Each row below holds a small network's activations on one input, seen along a few directions.
In each table, some parts of the input vary, and every possible input appears once, in random order.
A made-up example of a description, with smaller parts first: one of 8 places around a ring, together with either a single point or one of 9 places along a line or (one of 3 separate values, together with one of 4 places along a line).
Shared parts are said once, and a part with two or three values counts as separate values.
In the rows, 128 means zero.

Other details of the inputs shift rows strongly along two fixed directions, in all tables alike. That doesn't count.

A family of inputs:
R1: [ 66 124 175 149 191  56 194 196  77 115 223 162  96 152]
R2: [ 75  79  63 159  98 126  78 137 142 155 118 126 100 143]
R3: [159 160 146 118 126 134 143 134 152 135 101 146 134 144]
R4: [156 165 105 128 148 147 126 131 136 117 136 131 122 126]
R5: [166 149 141 127 151 139 118 125 119 115 131 108 152 114]
R6: [147 146 147 115 128 155 151 100 132 135 103 126 131 124]
R7: [165 143 120 127 142 157 127 133 131 112 141 105 135 117]
R8: [ 55 137 174 162 179  45 161 180  79 126 191 184  94 154]
R9: [ 67  73  79 153  72 134  79 134 116 157  89 134 120 108]
R10: [ 56  70  85 154 106 152  89 118 127 138 121 115 106 121]
R11: [171 138 109 137 131 148 161 111 138  82 137 122 142 132]
R12: [157 147 147 110 118 144 129 102 132 128 126 120 139 104]
R13: [ 71  55  92 145 101 120  69 135 110 148 113 108 123 136]
R14: [170 139 141 119 121 133 136 125 123 127 122 108 148  99]
R15: [164 139 147 117 141 140 164 125 127 126  99 122 140 116]
R16: [162 173 126 125 150 138 112 121 130 121 127 131 140 120]
R17: [174 140 144  98 118 117 133 131 133 125 129 111 145 120]
R18: [158 145 149  96 109 129 123 107 144 130 128 119 136 123]
R19: [172 167 141 106 113 117 125 134 146 126 122 137 136 127]
R20: [160 131 134 102 125 134 147 127 143 135  95 114 143 135]
R21: [159 148 130 107 138 148 116 110 160 117 146 119 122 133]
R22: [150 161 148 115 152 143 117 101 132 115 137 117 139 115]
R23: [ 54 131 200 138 169  67 213 160  85 136 175 176 102 161]
R24: [166 123  95 120 120 138 146 113 164 101 139 125 155 143]
R25: [ 61  63 101 145  93 129  61 107 127 149 109 120 114 136]
R26: [ 65  79  89 156  92 141 109 132 121 158  71 142 115 126]
Each input here is: one of 2 separate values, together with either a single point or (one of 3 separate values, together with one of 4 places along a line).
Question: The inputs of R1 and R7 match in every part but the choice among 2 separate values. If R23 is changed in the same way as R1 into R7, which row does it become?
Answer: R6
Question: Which other rows does R14 become when the choice among 3 separate values takes its other values? List them by row number.
Answer: R9, R12
Question: Start at R2 and move only the place on the line of 4, one step at a time. The first step leads to R8. Which rows follow, in order?
Answer: R19, R3

A family of inputs:
R27: [ 66  67  97 139  76 140 121 117 131 168  65 128 111 133]
R28: [ 94  80  73 150  99 135  86 140 140 145 101 118 118 148]
R29: [114 132 148 143 176  89 162 169  94 112 178 138 121 140]
R30: [ 88  90  60 164 104 148  87 133 141 135 108 130 113 131]
R31: [ 85 122 190 139 166 112 206 136  84 124 139 145 123 129]
R32: [ 54  80 128 139  83 128  44 121  98 182  74 114 111 104]
R33: [104 144 138 156 177 102 159 150  94  98 194 148 116 121]
R34: [ 72  70  85 148 106 131  73 112 123 127 142 103 120 124]
R35: [218 169 167  86  99 137 153 109 146 126  87 115 173 103]
R36: [111 152 131 150 162 112 153 146 120 106 177 163 108 135]
R37: [202 108  68  93  82 190  39  76 184 123  92  60 162 112]
R38: [213 167 160  87 128 168 162 100 146 124  96 101 155 106]
R39: [ 96 123 190 123 133  81 198 162  85 138 142 151 127 121]
R40: [ 83  81  61 160  98 140  89 141 138 143  99 126 114 138]
R41: [110 123 161 133 171  79 156 162  97 113 190 137 121 141]
R42: [211 180 120 108 147 165 111  91 152  91 154 101 148 109]
R43: [ 57  95 114 136  81 131  43 117 125 197  65 131 111 122]
R44: [119 134 150 131 157  89 152 159 123 122 171 148 114 157]
R45: [114 140 139 149 178  96 166 168  93 108 177 142 122 131]
R46: [ 69  76  79 150  92 137  71 115 143 138 126 119 112 141]
R47: [102 134 170 117 124  87 190 151 108 146 123 167 119 139]
R48: [107 144 135 156 179 103 163 161  93 101 184 149 119 124]
R49: [214 177 131  87 137 151 111 107 178 107 144 110 144 139]
R50: [216 181 156  82  98 132 155 106 161 133  76 136 160 123]
R51: [201 174 154  93 137 178 165  85 159 123  79 126 147 132]
R52: [209 189 120 108 139 167 113  95 170  98 146 122 138 126]
Question: What is each input in this table made of?
Answer: one of 2 separate values, together with either a single point or one of 4 places along a line or one of 8 places around a ring
Question: The inputs of R35 and R50 match in every part but the choice among 2 separate values. If R37 is changed in the same way as R35 into R50, which row does it become?
Answer: R49
Question: Start at R36 and move only the place on the ring of 8, one step at a time. The first step leads to R30. Which rows follow, in order?
Answer: R40, R28, R44, R49, R46, R52
Question: Which other rows does R33 become when the place on the ring of 8 takes its other values? List them by row number.
Answer: R29, R34, R37, R41, R42, R45, R48
